A small network was trained on made-up records. Each row is its average activation on records with the value named, seen along a few directions.
Related values have similar rows: they may be neighbours, one step apart, or belong to one group.
(in the rows, 500 means zero)
Random noise pushes rows far along 2 fixed directions. That doesn't count. These rows show it; they differ only by the noise:
[558 412 396 579 621 483 528 420 496 490 452 601]
[665 893 674 535 559 357 504 450 627 417 710 705]
[571 477 432 572 611 468 526 426 512 480 486 612]
[599 642 514 555 573 444 533 461 540 462 568 625]


Field Gasof:
e6: [469 440 489 435 376 471 551 608 548 535 531 425]
e24: [413 332 441 545 587 529 353 350 453 529 391 438]
e22: [439 669 534 501 465 509 465 492 441 532 493 370]
e1: [543 422 395 576 641 482 500 429 533 500 441 628]
e17: [499 477 454 534 614 530 459 357 469 508 414 524]
e3: [444 510 471 534 466 627 453 482 382 500 473 397]
e20: [467 478 531 516 530 475 474 456 509 555 447 438]
e9: [522 498 533 519 600 482 422 416 516 459 537 613]
e10: [429 467 497 477 431 486 551 592 475 567 461 387]
e19: [517 459 427 425 373 522 586 635 490 518 507 500]
e23: [610 776 689 447 409 320 534 518 689 494 687 626]
e14: [511 560 511 527 609 449 435 337 532 500 458 505]
e4: [448 386 503 435 376 448 497 574 521 480 520 469]
e18: [521 831 665 488 474 450 541 536 580 502 576 505]
e12: [486 590 616 523 495 532 481 492 487 451 571 498]
e7: [470 268 428 435 398 563 510 598 456 503 487 452]
e11: [554 428 640 488 573 398 377 368 601 411 577 642]
e21: [429 522 520 483 442 536 467 563 442 546 506 375]
e15: [505 385 500 448 442 496 520 531 530 451 519 590]
e13: [526 458 501 456 484 564 505 563 498 460 519 517]
e5: [520 394 447 489 556 499 509 518 525 521 439 543]
e8: [511 477 456 535 596 558 395 376 457 487 447 540]
e16: [510 475 643 475 527 389 417 443 578 442 569 532]
e2: [538 598 565 495 473 447 575 535 556 514 525 485]
A value of Gasof combines one of 6 hidden first parts with one of 4 second parts; all combinations occur once.
Question: e24 and e21 share the first part; e24 and e8 share the second. Which value has the first part of e8 and the second part of e21?
Answer: e9
Question: e2 and e23 share the first part; e2 and e5 share the second. Which value has the first part of e5 and the second part of e23?
Answer: e19
Question: e20 and e22 share the first part; e20 and e12 share the second. Which value has the first part of e12 and the second part of e22?
Answer: e3
Question: e10 and e6 share the first part; e10 and e13 share the second. Which value has the first part of e13 and the second part of e6?
Answer: e15

Field Safu:
u19: [487 610 406 473 465 519 596 522 535 540 431 459]
u12: [494 698 656 642 620 372 455 350 580 494 539 462]
u9: [559 349 672 467 490 371 348 488 637 451 517 553]
u22: [503 422 272 490 539 582 559 498 440 590 352 575]
u3: [487 568 488 612 637 489 593 465 511 587 413 460]
u13: [552 386 551 507 415 567 548 681 464 455 534 538]
u16: [483 627 511 438 434 475 527 419 510 584 467 415]
u23: [603 630 597 630 686 555 459 362 510 417 617 583]
u14: [476 774 596 403 399 522 445 532 456 516 582 388]
u24: [474 164 514 483 559 493 381 504 573 429 586 593]
u6: [514 556 444 445 503 623 557 505 368 445 518 542]
u1: [547 589 418 458 393 460 649 591 542 568 505 430]
u8: [481 546 639 436 381 374 517 652 556 536 560 414]
u5: [531 467 347 512 474 489 557 530 542 473 506 625]
u21: [317 621 446 430 144 651 568 758 361 532 519 222]
u2: [453 457 484 433 373 425 529 504 459 609 444 395]
u20: [471 423 468 481 425 438 643 709 541 630 492 414]
u11: [596 657 578 597 662 457 540 434 528 475 524 632]
u15: [525  97 228 495 582 574 485 429 377 452 337 559]
u4: [377 462 552 490 668 492 368 375 420 548 405 424]
u17: [465 663 471 497 418 643 401 550 456 448 555 450]
u7: [481 554 653 445 356 532 427 414 542 405 684 572]
u10: [551 487 473 488 437 476 666 702 522 431 526 552]
u18: [520 750 605 547 564 631 432 501 408 422 562 444]
A value of Safu combines one of 6 hidden first parts with one of 4 second parts; all combinations occur once.
Question: u9 and u14 share the first part; u9 and u8 share the second. Which value has the first part of u8 and the second part of u14?
Answer: u16
Question: u18 and u24 share the first part; u18 and u23 share the second. Which value has the first part of u23 and the second part of u24?
Answer: u13
Question: u3 and u19 share the first part; u3 and u11 share the second. Which value has the first part of u11 and the second part of u19?
Answer: u22
Question: u10 and u5 share the first part; u10 and u20 share the second. Which value has the first part of u20 and the second part of u5?
Answer: u1
